A small network was shown many inputs. Here are its activations along a few directions, one row for each input.
In each table, some parts of the input vary, and every possible input appears once, in random order.
Descriptions start from the smaller parts, as in this example, which fits no table here: one of 4 places along a line, together with either a single point or (one of 2 separate values, together with one of 5 places around a ring) or one of 11 places along a line.
Shared parts are said once, and a part with two or three values counts as separate values.
In the rows, 128 means zero.

Other details of the inputs vary at random and push rows far along two fixed directions, the same in every table; ignore that.
These rows show it; all are for the same input, with only those details redrawn:
[124 124 147 153 140  92 121 127 132 141 120 154]
[157 204 155  93 135 161 102 154 156 108 142 222]
[144 146 123 115 115 129 125 119 131 122 118 124]
[122 116 143 156 137  86 124 124 128 142 117 141]
[122 121 147 154 140  89 121 126 131 142 120 151]
[146 148 124 114 115 131 124 120 132 121 119 126]
[144 146 124 116 116 128 124 119 131 122 119 125]
[145 148 125 115 116 129 124 121 132 122 119 129]

Rows:
r1: [104 106 142 154 150 114 131 139 128 145 140 145]
r2: [121 109 108 128 121 146 141 120 125 127 129  86]
r3: [123 121 148 155 136  85 121 126 131 140 118 150]
r4: [147 150 132 110 114 133 119 127 132 118 121 135]
r5: [139 147 130 112 113 134 128 117 130 125 118 125]
r6: [148 201 163  93 133 161 105 150 154 112 141 220]
r7: [158 129 116 129 107 142 139 123 123 119 121 106]
r8: [158 145 123 121 107 153 141 121 129 119 124 118]
r9: [ 94 111 146 153 151 112 128 136 126 141 136 145]
r10: [126 115 106 127 123 140 137 125 125 127 130  94]
r11: [146 148 126 102 118 144 123 126 129 118 122 131]
r12: [129 106  98 123 119 150 137 125 123 123 129  82]
r13: [128 112 105 121 121 146 136 127 122 127 130  90]
r14: [126 111 104 126 122 137 139 125 122 127 131  89]
r15: [ 99 105 140 153 151 111 124 140 123 139 136 143]
r16: [109  98 130 162 151 111 130 138 131 139 136 134]
r17: [137 147 130 106 116 139 130 117 129 123 119 126]
r18: [132 114 103 118 122 142 138 127 122 124 137  95]
r19: [155 200 156  96 136 158 103 153 155 110 142 221]
r20: [138 144 131 114 109 127 129 115 129 125 115 120]
r21: [125 120 110 107 122 150 132 130 118 119 138 103]
r22: [137 145 127 109 112 136 131 114 128 125 118 118]
r23: [102 107 142 157 151 115 131 138 130 145 139 145]
r24: [120 118 145 151 144  92 124 126 128 141 120 150]
r25: [156 132 119 135 112 136 139 123 127 120 121 116]
r26: [147 147 126 108 114 137 122 124 130 120 120 127]
r27: [102 105 140 149 150 111 125 141 122 139 138 143]
r28: [144 148 123 113 116 132 126 119 131 121 119 127]
r29: [ 97 103 143 148 150 110 131 134 121 141 142 140]
r30: [111  95 135 151 152 113 129 146 124 142 144 143]
r31: [123 117 105 114 119 153 132 125 121 117 129  90]
r32: [123 121 106 120 122 147 133 123 124 116 129  95]
r33: [121 121 109 120 123 140 134 122 122 122 128  95]
r34: [113 124 120 119 124 142 135 124 121 126 133 106]
r35: [102 107 136 153 149 107 128 137 124 139 136 138]
r36: [123 114 107 117 122 137 136 122 117 122 133  91]
r37: [125 115 114 119 125 145 139 127 122 128 139 103]
r38: [122 114 147 153 136  89 120 126 126 141 118 141]
r39: [ 93 105 143 156 151 112 128 134 126 139 136 142]
r40: [144 145 125 117 114 125 124 119 131 121 118 123]
r41: [121 118 147 149 140  96 121 129 127 141 121 149]
r42: [128 111 105 120 120 145 136 129 120 127 132  91]
Changing only one part turns r10 into r23. The same change can be made to r3. Which row results?
> r20
Changing only one part turns r9 into r15. The same change can be made to r37. Which row results?
> r30
What is each input in this table made of?
> one of 3 separate values, together with either a single point or one of 5 places along a line or (one of 2 separate values, together with one of 4 places along a line)
Change only the choice among 3 separate values in r34. List by row number the other rows that result.
> r27, r35
Change only the choice among 2 separate values in r15. List by row number the other rows that result.
> r13
Change only the place on the line of 5 in r20. List by row number the other rows that result.
> r5, r6, r17, r22
Change only the choice among 2 separate values in r10. List by row number the other rows that result.
> r33

Rows:
r43: [143 136  95 100 103 196 147 123 124 104 132  82]
r44: [111  70 122 173 127 110 153 127 107 152 123  86]
r45: [134  68  81 152 139  69 114 134 120 133 106  69]
r46: [105 116 142 129 151 101 115 141 118 128 136 149]
r47: [ 83  77 109 144 129  79 131 112 109 142 119  73]
r48: [180 148 114  82  71 150 147  95 118 117 106  79]
r49: [142 125  84 110  65 130 153  71 115 117  92  14]
r50: [124 190 104  52 118 196 113 126 145  97 142 132]
r51: [ 85 123 140 130 155 109 102 141 132 136 137 148]
r52: [114  63 129 132 129  79 135 116 100 152 124  87]
r53: [129  91 148 154 138 121 149 140 119 148 147 142]
r54: [151 100 108 180 156 114 120 156 142 128 141 152]
r55: [ 93 120 142 161 160 140 140 134 142 140 143 155]
r56: [109 113 143 127 147 104 110 144 117 141 129 152]
r57: [149 134  96 101 101 185 154 124 117 102 133  76]
r58: [123 139 158 153 136 104 122 119 135 135 111 160]
r59: [165 162 109  91  84 154 141  98 122 102 105  80]
r60: [ 97 115 145 160 153 136 131 144 140 136 145 147]
r61: [ 97 107 130 168 127  83 146  86 131 148  95  93]
r62: [138 139  94 102  99 190 149 120 128 108 140  75]
r63: [144 173 177 132 137 123 107 146 144 131 125 223]
r64: [113 147 161 151 137 105 116 122 147 136 115 160]
r65: [105 155 159 115 166 131  94 159 139 121 150 215]
r66: [141 137 157 144 127  91 133 122 123 150 118 152]
r67: [179 227 121   8 108 221 102 156 139  89 161 181]
r68: [177 175 146 147 149 111  88 159 163 115 134 228]
r69: [125 108 143 156 143 121 145 143 119 149 150 145]
Changing only one part turns r63 into r44. The same change can be made to r49. Which row results?
> r62
What is each input in this table made of?
> one of 3 separate values, together with either a single point or one of 8 places along a line
A walk changes only the place on the line of 8. It starts at r52 and steps to r67. List the rest of the walk in order.
> r56, r46, r65, r47, r51, r50
Change only the choice among 3 separate values in r51. List by row number the other rows that result.
> r60, r64
